These are the activations of a small neural network, seen along a few directions. Each row is one input.
In each table, some parts of the input vary, and every possible input appears once, in random order.
Descriptions start from the smaller parts, as in this example, which fits no table here: one of 6 places along a line, together with either a single point or one of 11 places around a ring or (one of 2 separate values, together with one of 8 places around a ring).
Shared parts are said once, and a part with two or three values counts as separate values.
In the rows, 128 means zero.

Other details of the inputs shift rows strongly along two fixed directions, in all tables alike. That doesn't count.

Rows:
x1: [ 92 166 145  80 153 170 165 107 110 145  98 168  84 116 227]
x2: [108 109 117 132 114 154 120 156 142 135 127 109 155 109 148]
x3: [120 114 119 150 137 135 132 129 129 122 115 130 123 127  91]
x4: [136 145 139 129 112 130 119  86 126 134 124 110 121 151 124]
x5: [102 148 140  98 165 141 174 171 110 125 120 161  86  82 221]
x6: [133  85  82 161 139 128 107 167 156  93 147 115 124  65  93]
x7: [135 137 145 120 120 111 118 106 148 139 136 117 141 154 138]
x8: [131 131 150 126 106 125 127  98 122 150 113 128 161 184  98]
x9: [133 140 157 147 113 125 126  91 127 147 111 106 150 184 100]
x10: [141 126 129 115 140 111 143 158 119 119 147 144 113 105 139]
x11: [106 106  96 133 180 149 140 168 131  94 111 172  82  55 110]
x12: [136 152 143 124  86 123 107  85 130 149 129 113 149 176 113]
x13: [109 119 114 142 169 150 135 167 153 102 114 166  68  47 112]
x14: [139 105 108 157 124 114 108 196 141 104 159 120 113  62  91]
x15: [149 137 154 134 103 105 113  82 137 148 133  84 168 195 126]
x16: [157 111 129 170  90 102 101 152 126 125 158  75 165 141  76]
x17: [133 157 147  91 119 126 137  75 115 146 118 147 124 168 154]
x18: [132 103  80 142 109 142  97 145 126 109 136 119 141  96  69]
x19: [143  94  98 146 102 117  92 137 138 122 146  93 188 142  75]
x20: [129 160 148  80 185 104 175 124  97 121 128 177  83 138 211]
x21: [144 153 156 112 137  92 156 106 103 141 137 129 127 185 172]
x22: [102 144 160 126 102 154 138 103 110 175  94 121 174 191 149]
x23: [141  91 100 143 114 126 101 155 153 111 148 114 153  93  86]
x24: [122 139 115 113 153 136 143 108 123 116 120 152  80 105 151]
Description of these inputs: one of 4 places along a line, together with either a single point or one of 5 places around a ring.
The inputs of x6 and x3 match in every part but the place on the line of 4. If x2 is changed in the same way as x6 into x3, which row does it become?
Answer: x22

Rows:
x25: [135 135 120  93 146 119 133 126 129 115 143 147 101 103 172]
x26: [140  87  86 186 107 132  85 201 160  93 160  97 120  35  51]
x27: [135  76  82 175  27 148  58 160 133 140 151  60 243 141  19]
x28: [102 148 148 121 143 153 148 132 126 140 106 149  95 112 166]
x29: [125 142 171 132  82 132 124  81 124 176 112  89 196 224 135]
x30: [107 140 127 112 138 156 145 133 115 131 113 149 102 103 165]
x31: [103 131 122 113 150 151 143 133 133 130 112 146 113 107 175]
x32: [148 147 154 114  98  95 116  75 127 156 143  91 178 217 150]
x33: [128 130 121  99 156 121 152 144 111 117 132 164 111 115 157]
x34: [136 143 129 109 145 121 138 127 123 116 138 140  88 103 166]
x35: [113  73  62 182 109 176  79 170 160  93 121 115 130  39  14]
x36: [145 146 154 126 110 106 123  58 110 154 112 122 167 232  87]
x37: [130 120 116 135 141 124 139 162 110 111 135 142 113 100 118]
x38: [134 137 143 120 159 117 141 126 146 118 133 131  93 103 168]
x39: [141 139 154 121 106  96 133  96 109 158 131 105 189 230 131]
x40: [126 129 145 126 170 116 158 145 126 121 119 148 102 116 154]
x41: [122 142 147 128 159 117 155 148 116 124 121 155  92 116 146]
x42: [134 139 123 113 159 124 132  87 145 112 121 154  72 109 132]
The inputs of x35 and x36 match in every part but one. If x31 is changed in the same way as x35 into x36, which row does it become?
Answer: x39
What do these inputs look like to the network?
Answer: one of 3 separate values, together with either a single point or one of 5 places around a ring
Change only the place on the ring of 5 in x39. List by row number the other rows that result.
Answer: x33, x37, x40, x41
Change only the choice among 3 separate values in x33. List by row number the other rows that result.
Answer: x25, x27
